A small network was shown many inputs. Here are its activations along a few directions, one row for each input.
In each table, some parts of the input vary, and every possible input appears once, in random order.
A made-up example of a description, with smaller parts first: line(6) and (point or (values(2) and ring(5)) or ring(11)).
Shared parts are said once, and a part with two or three values counts as separate values.

Other details of the inputs shift rows strongly along two fixed directions, in all tables alike. That doesn't count.

Rows:
R1: .11; -.15; .24; -.17; -.33; .09; .00; -.02; .55; -.19; .12; .06
R2: -.13; .12; -.26; .09; .02; -.25; .32; -.10; -.29; .39; -.09; .03
R3: -.27; -.36; .13; .09; .32; -.19; .07; .63; -.67; .29; .10; -.26
R4: -.11; -.04; -.23; -.14; -.09; -.19; .38; .06; -.05; .60; -.39; -.11
R5: -.14; .00; .16; -.02; .31; .17; -.02; .08; -.25; -.29; .16; .00
R6: .04; .17; -.12; .13; -.08; -.45; .46; .02; -.15; .39; -.20; .08
R7: .08; .32; -.18; .00; -.16; -.01; .25; -.28; .46; -.05; -.31; .13
R8: .00; .29; -.27; -.06; -.24; .04; .17; -.49; .34; .04; -.30; .10
R9: .32; -.01; .32; -.04; -.10; .27; -.67; -.12; .31; -.63; .33; .13
R10: .00; .22; -.05; .08; -.03; -.40; .57; .06; -.10; .26; -.27; .07
R11: .28; -.08; .31; .01; -.02; .24; -.70; -.12; .37; -.62; .31; .16
R12: .16; .01; -.11; -.10; -.42; -.05; -.03; -.22; .42; .31; -.42; -.02
R13: .14; -.29; .26; -.24; -.12; .48; -.80; -.15; .37; -.38; .08; -.04
R14: .16; .30; -.30; .00; -.33; -.06; .07; -.41; .32; .14; -.16; .11
R15: -.09; -.34; .16; .01; .10; -.01; -.24; .37; -.29; .07; .06; -.16
R16: -.14; -.43; .19; .02; .25; .07; -.29; .45; -.50; .07; .20; -.20
R17: .25; .19; .17; -.04; -.15; .06; -.12; -.10; .35; -.37; .01; .11
R18: .12; .23; -.31; .05; -.25; -.09; .03; -.41; .37; .15; -.19; .14
R19: -.03; .13; .06; -.03; .16; .21; -.02; .02; -.05; -.30; .13; .00
R20: -.18; .25; -.43; .09; .08; -.16; .48; -.13; -.11; .38; -.21; .00
R21: -.18; -.40; .10; .09; .11; .10; .10; .16; -.24; -.01; .33; -.20
R22: -.26; -.04; -.03; .02; .45; .24; -.09; .19; -.58; -.15; .39; -.11
R23: -.15; -.11; .21; .16; .52; -.12; .08; .51; -.59; -.09; .32; -.03
Description of these inputs: values(2) or line(6) or (values(3) and ring(5)).
Q: Which other rows does R14 become when the ring(5) part takes its other values? List them by row number.
A: R9, R17, R19, R22
Q: Which other rows does R8 become when the values(3) part takes its other values? List them by row number.
A: R20, R22

Rows:
R24: -.11; .10; -.11; .01; .07; -.07; .39; .01; -.12; .09; -.03; -.01
R25: -.06; .04; -.08; .17; .20; -.15; .11; .11; -.35; .11; .16; -.01
R26: -.11; .15; -.12; .04; .09; -.05; .36; .01; -.10; .11; -.12; -.01
R27: -.03; .02; -.10; -.06; -.14; .06; .13; -.08; .18; .14; -.25; -.05
R28: .14; .17; -.01; -.05; -.03; .12; -.25; -.20; .24; -.22; -.03; .12
R29: -.11; .02; -.15; -.03; .02; -.07; .14; .08; -.12; .26; -.23; -.10
R30: .02; -.11; .09; -.14; -.16; .19; -.15; -.19; .34; -.16; -.05; -.03
R31: -.15; -.24; .07; -.04; .12; .09; -.01; .21; -.27; .07; .24; -.13
R32: -.06; .12; -.09; .09; .15; -.19; .15; .03; -.36; .17; .01; .04
R33: .07; .22; -.05; -.04; -.07; .13; -.10; -.23; .28; -.19; -.15; .08
R34: .12; .10; -.07; .07; -.19; .00; .01; -.26; .31; -.12; .01; .12
R35: .10; .07; -.12; -.08; -.17; -.01; -.09; -.14; .22; .15; -.26; .02
R36: -.05; -.29; .14; .06; .21; .11; -.38; .21; -.34; -.09; .32; -.11
R37: .05; -.37; .30; -.04; .05; .38; -.72; -.01; .13; -.51; .42; -.02
R38: -.13; -.05; .04; .02; .20; .06; .10; .15; -.29; -.06; .32; -.03
R39: -.08; -.12; .00; .03; .12; -.06; -.08; .17; -.37; .20; .04; -.06
R40: .19; .19; .10; .06; -.18; -.29; .29; .06; .26; .00; -.17; .12
R41: .20; -.02; .17; -.05; -.29; -.22; .09; .07; .35; .04; -.23; .03
Q: What do these inputs look like to the network?
A: values(2) and (point or ring(8))
Q: Changing only the values(2) part turns R28 into R35. The same change can be made to R25. Which row results?
A: R36

Rows:
R42: .12; .01; -.09; .04; -.35; -.16; .22; -.12; .44; .19; -.14; .02
R43: .07; -.03; -.19; .10; -.24; -.02; -.09; -.22; .30; .09; -.15; -.02
R44: -.13; .11; -.04; .14; .29; -.25; .36; .37; -.53; .30; .03; -.03
R45: .07; .27; -.26; -.07; -.33; -.04; .38; -.37; .32; .18; -.24; .02
R46: .08; .16; -.16; .02; -.09; .01; .00; -.29; .26; -.03; -.17; .11
R47: .18; .21; -.02; .01; -.12; -.09; .03; -.16; .28; -.06; -.16; .12
R48: -.15; -.23; .14; -.12; .23; .11; -.24; .24; -.46; .11; .15; -.12
R49: .03; -.05; -.15; .00; -.26; .05; .02; -.20; .37; .11; -.06; -.02
R50: .17; .10; -.19; .14; -.41; -.30; .22; -.18; .42; .27; -.33; .04
R51: -.15; -.35; .16; -.14; .24; .25; -.26; .25; -.32; -.06; .35; -.11
R52: -.09; -.29; .12; .02; .27; .13; -.46; .22; -.45; -.08; .19; -.12
R53: -.16; -.18; .01; -.02; .14; -.23; .39; .41; -.44; .43; .08; -.10
R54: -.26; -.29; .20; -.06; .38; .31; -.16; .31; -.25; -.26; .10; -.20
R55: .12; .13; .01; -.01; -.24; -.03; .15; -.21; .27; -.08; -.06; .12
R56: -.21; -.14; .05; .03; .28; .15; -.02; .13; -.45; -.09; .33; -.04
R57: .09; .25; -.15; -.02; -.12; .07; -.03; -.23; .24; .01; -.18; .08
R58: .18; -.02; .21; .00; .03; .16; -.40; -.11; .25; -.47; .15; .13
R59: .02; -.04; .11; -.06; -.01; .29; -.39; -.25; .22; -.44; .20; .06
R60: .19; .15; .10; -.09; -.08; .12; -.29; -.04; .27; -.33; .07; .11
R61: .04; .03; .03; -.02; -.03; .18; -.29; -.27; .23; -.31; .05; .08
R62: -.11; .28; -.39; .10; .05; -.35; .60; -.03; -.22; .56; -.34; .00
R63: -.16; .10; -.14; .04; -.02; -.33; .76; .23; -.03; .45; -.50; -.12
R64: -.13; -.04; .06; -.04; .37; .22; -.30; .25; -.40; -.21; .33; -.05
R65: -.12; -.14; .12; -.04; .17; -.21; .14; .39; -.52; .35; .02; -.10
R66: .16; -.02; .25; -.11; -.09; .26; -.27; -.13; .24; -.47; .27; .03
R67: -.18; .01; -.03; .17; .28; -.31; .40; .29; -.51; .24; .07; -.03
R68: .11; -.04; .24; -.03; -.04; .17; -.33; -.14; .26; -.49; .22; .10
R69: .21; .03; .00; .01; -.28; -.16; -.13; -.11; .24; .08; -.28; .04
Q: Changing only one part turns R44 into R57. The same change can be made to R67. Which row results?
A: R61
Q: What do these inputs look like to the network?
A: values(2) and (point or ring(5) or line(8))
